These are the activations of a small neural network, seen along a few directions. Each row is one input.
Each table varies a few parts of the input and shows all the possible inputs, shuffled.
A made-up example of a description, with smaller parts first: one of 8 places around a ring, together with either a single point or one of 11 places along a line or (one of 2 separate values, together with one of 6 places along a line).
Shared parts are said once, and a part with two or three values counts as separate values.
In the rows, 128 means zero.

Other details of the inputs vary at random and push rows far along two fixed directions, the same in every table; ignore that.

Rows:
x1: [ 38 125 141  77 249 120 123   5 166 227 117]
x2: [242 121 192 128  95  80  88 137 128 163 147]
x3: [105 111  48 150 109 131 182 167 136  72 146]
x4: [ 75 156  87 147 143  92 103 213 112  98 141]
x5: [234 128 202 155  68 106 116 106 133 160 149]
x6: [ 80  95 158  63 196 200 167   8 113 107  74]
x7: [ 60 108 162  69 230 180  72  51  62 137 100]
x8: [228 138 162 146  57 135  22 109 139 156 124]
x9: [ 58 110  34 157 156  66 137 174 203 197 143]
x10: [113 105  37 115 134 103 154 189 119  81 141]
x11: [102 126  90 143 125 146 171 222 121 126 157]
x12: [ 74  97 207  83 209 202 172  45  89 153  81]
x13: [ 49 148 185 101 204 188 111  22  77 129 109]
x14: [ 54 119 170 103 205 207 103  24  71 132  99]
x15: [251 123 141 101  81  75  83  89 139 125 136]
x16: [ 95 154 108 139 124 127 179 217 126 122 166]
x17: [223 168 178 144  57 116  30 106 145 152 133]
x18: [ 61 170 108 174 111 113 142 199 137  95 104]
x19: [101 155  55 117 110 121 175 177 143  81 157]
x20: [109 126  38 122 111 141 167 181 139  83 148]
x21: [106 103  92 138 149 110 158 231 105 122 151]
x22: [231 131 218 150  62 100 121 115 152 162 111]
x23: [213 129 185 164  60 124  52  98 146 147  79]
x24: [ 97 139  65 145 107 111 191 163 139  70 155]
x25: [ 90 141  82 139 103 108 198 173 160  70 119]
x26: [241 100 186 159  71 126 108 108 128 164 138]
Description of these inputs: one of 2 separate values, together with either a single point or (one of 3 separate values, together with one of 4 places along a line).
Changing only the choice among 2 separate values turns x18 into x23. The same change can be made to x16. Which row results? -> x11
Start at x2 and move only the place on the line of 4, one step at a time. The first step leads to x16. Which rows follow, in order? -> x5, x22

Rows:
x27: [101 145 113 149 121 110 131 172 140 133 129]
x28: [157 130 139 145 102 126 109 107 146 135 116]
x29: [117 127 111 149 114 119 170 165 142 131 133]
x30: [100 120 127 110 164 126 152 102 132 139 130]
x31: [160 128 150 140 113 105 124 112 150 154 129]
x32: [119 132  96 134 112 123 130 167 116  92 133]
x33: [163 125 166 137 104 130 130 120 128 132 120]
x34: [179 112 144 120 111 124 123 124 120 144 138]
x35: [124 125  93 132 133 100 148 164 138 125 148]
x36: [103 131 126 108 144 151 152  99 125 109 127]
x37: [107 136  82 144 116 111 131 150 147 117 130]
x38: [109 116 131 107 149 147 165 103 123 114 122]
x39: [ 92 135 133 121 142 149 142 100 123 110 107]
x40: [ 94 127 115 110 157 142 111 107 106 125 128]
x41: [ 83 136 123 127 151 142 128  96 130 133 114]
x42: [174 128 134 117 107 131 117 106 131 117 135]
x43: [171 124 165 131 111 135 119 131 113 128 127]
x44: [162 113 137 120 124 116  93 119 132 151 137]
x45: [ 98 128 122 101 164 136 120 114 112 134 131]
x46: [121 125 102 134 132 103 140 173 125 126 151]
x47: [ 94 139 149 123 143 156 144 113 113 117 122]
x48: [113 113 135 102 153 151 149 117 100 112 131]
x49: [ 94 130 118 105 159 132 136 101 135 137 122]
x50: [162 128 134 125 101 125 115 100 140 114 114]
x51: [163 129 162 133 127 115 106 129 121 152 136]
x52: [165 138 161 132 107 139 106 126 115 123 132]
x53: [165 113 128 118 125 112 101 111 144 150 134]
x54: [130 133 100 164 101 109 156 227 126 120 148]
x55: [114 134  77 137 122 112 123 156 136 114 137]
x56: [162 138 149 139  94 130 125 108 143 125 126]
x57: [179 112 136 115 116 123 132 113 131 143 134]
x58: [164 136 154 135 103 132  96 128 114 117 118]
x59: [101 128 113  98 165 133 128 106 124 134 128]
x60: [130 131  60 158  96 102 137 202 145  97 143]
x61: [ 81 138 135 128 152 144 119 107 118 134 114]
x62: [ 97 130 139 123 159 157 118 122 101 122 119]
x63: [132 120  97 129 118 121 161 165 129 101 140]
x64: [161 122 129 131 109 126 110 101 145 129 119]
x65: [153 137 156 139 100 129 107 115 127 122 110]
x66: [165 120 134 126 113 130  94 114 120 127 128]
x67: [165 123 155 135 102 128 138 109 140 130 120]
x68: [ 93 124 142 118 170 143 117 129 112 145 129]
x69: [103 124 151 124 150 147 157 123 115 143 121]
x70: [ 94 115 120 110 163 133 137 104 138 143 125]
x71: [149 125 156 140 118 117 101 121 143 159 124]
x72: [ 93 138 140 114 166 142 116 126 108 139 125]
x73: [ 87 122 131 122 161 136 137 107 138 148 121]
x74: [108 137 122 153 126 104 147 173 136 135 137]
x75: [108 114 128 107 154 144 167 105 125 136 125]
x76: [106 143 104 152 122 121 111 175 120 120 134]
x77: [104 143 101 147 119 108 139 160 152 132 129]
x78: [106 138 111 158 114 125 132 169 133 116 123]
x79: [170 127 129 118 107 125 107 105 128 111 120]
x80: [170 128 143 119 105 134 109 114 118 118 138]
Changing only one part turns x31 into x35. The same change can be made to x41. Which row results? -> x55
Changing only one part turns x36 into x42. The same change can be made to x70. Which row results? -> x53
What do these inputs look like to the network? -> one of 6 places around a ring, together with one of 9 places around a ring
Which other rows does x64 become when the place on the ring of 6 takes its other values? List them by row number. -> x28, x60, x62, x66, x78
Which other rows does x59 become when the place on the ring of 6 takes its other values? List them by row number. -> x27, x45, x49, x72, x77

Rows:
x81: [ 98 130 124 128 148 125 132 137 123 130 128]
x82: [108 134 135 124 141 136 135 125 122 135 126]
x83: [162 128 143 126 117 126 105 122 123 138 137]
x84: [101 125 110 124 142 136 136 126 129 123 128]
x85: [153 129 134 127 115 121 113 108 139 132 129]
x86: [113 133 131 120 139 140 130 125 114 118 121]
x87: [149 129 149 128 118 131 121 125 126 128 126]
x88: [106 129 116 117 140 136 143 128 120 114 125]
x89: [148 129 144 128 122 117 106 121 133 144 124]
x90: [152 132 149 134 115 122 116 116 131 142 128]
x91: [117 119 128 120 140 142 143 121 123 122 125]
x92: [106 125 124 120 142 136 151 127 122 115 130]
x93: [154 118 134 129 122 118 112 114 139 144 125]
x94: [114 123 111 127 131 134 140 135 123 115 125]
x95: [104 130 118 121 143 133 150 128 129 128 129]
x96: [163 139  85 165  68  86 124 197 162 116 145]
x97: [162 124 144 124 111 126 124 116 134 129 127]
x98: [157 122 137 131 115 125 122 112 138 143 127]
x99: [106 129 126 127 141 141 122 122 123 129 125]
x100: [147 124 134 123 126 117 118 116 138 140 126]
x101: [148 123 142 133 122 121 105 121 132 146 123]
x102: [ 99 128 124 131 142 139 140 136 121 132 127]
x103: [113 124 136 126 140 145 136 128 117 123 124]
x104: [157 128 152 132 113 127 118 121 127 129 128]
x105: [102 128 121 127 141 142 135 135 113 116 121]
x106: [148 134 142 133 116 124 105 115 133 134 128]
x107: [113 128 127 122 142 131 144 116 128 131 129]
x108: [159 126 138 125 111 122 118 109 129 125 125]
x109: [102 133 124 126 142 137 137 132 113 113 125]
x110: [110 135  65 165 102  85 154 220 152 108 147]
x111: [107 135 128 122 142 138 124 122 124 127 126]
x112: [119 124 120 112 145 136 135 121 118 127 137]
What do these inputs look like to the network? -> one of 2 separate values, together with either a single point or (one of 3 separate values, together with one of 5 places around a ring)
Which other rows does x91 become when the choice among 2 separate values takes its other values? List them by row number. -> x103
Which other rows does x106 become when the choice among 2 separate values takes its other values? List them by row number. -> x85

Rows:
x113: [106 115 176 105 184 168 132  64 126 167 100]
x114: [ 88 140 108 116 122 177 188 141  89  56 100]
x115: [103 110  92 155 123 140 145 158 124 103 121]
x116: [188 101 135 130 111 132 103 127 119 136 137]
x117: [108 123 149  97 180 121 137  64 136 149 110]
x118: [212 109 209 124 112 122  84  63 113 185 120]
x119: [102 129 172  93 161 160  86  45 119 139  95]
x120: [101 143  79 147 107  91 118 217 134 102 140]
x121: [193 151 160 162  71 109  66 111 152 165 132]
x122: [ 54 136 135  95 178 168 116  88 121 128 111]
x123: [167 111 120 139  93 105 118 184 142 140 140]
x124: [189 133 136 148  81  95 109  99 169 169 140]
x125: [176 138 152 161  63 139 161 168 132  75 146]
x126: [ 92 114 103 111 162 144 144  74 127 114 121]
x127: [ 64 140  74 143 147 149 129 159 122  93 135]
x128: [110 119  70 118 146 118 150 147 129 111 154]
x129: [179 120 164 102 143  99 106  67 144 165 121]
x130: [136 120  62 145 110  87 143 175 139 100 152]
x131: [ 55 117 126  74 196 163 151  53 135 138 115]
x132: [127 114 135  97 143 115 121  80 142 135 116]
x133: [146 122 143 161 104 108 126 149 125 149 126]
x134: [ 50 142 157 102 205 163 121  66 112 139  94]
x135: [ 82 113  81 136 149 154 159 173 116 111 141]
x136: [180 121 103 134  83  70 115 158 164 131 142]
x137: [162 123 134 171  94 100 125 163 158 146 113]
x138: [162 145 146 132 124 107  86 140 137 154 133]
x139: [ 69 138  77 154 127 102 171 160 149 126 139]
x140: [ 26 154 102 129 187 148 147 149 129 124 119]
x141: [112 140  70 153 110  81 161 202 150 137 167]
x142: [ 65 131 115 104 190 139 163  92 147 146 119]
x143: [ 27 127 103 130 182 158 184 164 106 142 139]
x144: [154 136 102 159  92 105  85 159 127 100 132]
x145: [ 97 123 119 149 146 113 153 175 130 130 116]
x146: [111 120  89 157 100 119 147 199 156 121 130]
x147: [178 111 184 111 146 131 106  94 127 178 119]
x148: [ 94 123 115 144 141 126 156 180 114 147 147]
x149: [180 132 136 122 117 100 116 107 170 169 136]
x150: [194 113 138 104 120 132  98  56 144 150 136]
x151: [ 80 126 113 164 126 127 159 167 127 135 125]
x152: [ 16 114  97 121 178 157 178 153 117 107 109]
x153: [226 139 148 118  51 153 128 124 115  98 120]
x154: [101 139 136 129 124 166 196 173 103  69 154]
x155: [ 45 141 154  94 215 154 124  79 100 133  99]
x156: [191 107 110 159  84 103 110 172 126 118 137]
x157: [198 135 131 140  86 126  63 120 136 133 140]
x158: [ 13 133  87 117 191 126 190 132 116 121 134]
x159: [138 126 163  94 154 140 120  40 133 182 135]
x160: [169 134 145 115 107 114  72 127 134 143 134]
x161: [192 139 119 130  63 130 147 172  98  69 122]
x162: [218 110 158 112 106 131  80  23 152 154 124]
x163: [115 159  91 161 112 100 121 210 155 133 143]
x164: [167 126 126 157 102 107 128 181 157 159 134]
x165: [182 106 174 108 114 143  95  89 139 168 119]
x166: [105 104 163 100 162 150 124  86 111 137 101]
x167: [211 127 145 141  81  73  99 110 150 165 144]
x168: [ 61 114 134  78 190 155 147  44 131 133 105]
x169: [113 140 176  99 170 151  92  67  97 166 131]
x170: [ 84 113  93 134 136 115 156 201 122 113 131]
x171: [181 125 215 122 103 169 139  65 106  93 117]
x172: [244 133 156 113  51 141 118 127 106  98 123]
x173: [168 139 180 125 121 115  70  82 111 162 127]
x174: [124 151 104 154 119  85 113 196 137 124 135]
x175: [ 85 132 146 118 150 161 197 160  78  58 144]
x176: [ 61 117 127  64 201 162 151  62 128 145 125]
x177: [175 112 105 166  80 124 115 159 146 121 133]
x178: [109 119  73 134 133 108 147 140 134  99 137]
x179: [197 125 217 121  99 152 131  79  98  91 124]
x180: [174 117 184 139 111 141 102  76 135 180 119]
x181: [136 123 112 158 120  91 143 203 137 136 131]
x182: [101 136 131  96 138 180 176 114  73  63  98]
x183: [178 134 171 105 111 135  60  80 140 159 122]
x184: [202 130 133 136  93 116  62 125 124 129 144]
x185: [ 94 145  79 155 102  93 119 212 141  97 130]
x186: [220 138 148 128  48 154 129 115 122  91 109]
x187: [118 139  77 161 108  78 156 179 177 126 130]
x188: [101 157  93 177  97  87 121 205 132 118 141]
x189: [155 138 134 149  84 129 177 208 110  66 166]
x190: [ 78 122 143  70 220 145 151  63 121 158 125]
x191: [ 53 151 131 116 176 157 130 116 107 149 137]
x192: [ 95 134  87 135 143 125 115 163 102  93 139]
x193: [128 112  81 169 101 111 140 198 125  97 132]
x194: [112 141  72 172  96 114 112 186 136  88 133]
x195: [ 74 143 168 115 172 160 106  54 105 150 107]
x196: [129 110 153  66 171 139 119  50 129 156 127]
Changing only one part turns x160 into x119. The same change can be made to x172. Which row results? -> x114
What do these inputs look like to the network? -> one of 6 places around a ring, together with either one of 2 separate values or (one of 3 separate values, together with one of 4 places along a line)
Which other rows does x195 become when the choice among 3 separate values takes its other values? List them by row number. -> x139, x151
Which other rows does x161 become when the choice among 2 separate values takes its other values? List them by row number. -> x175
Which other rows does x168 become when the choice among 3 separate values takes its other values? List them by row number. -> x119, x152
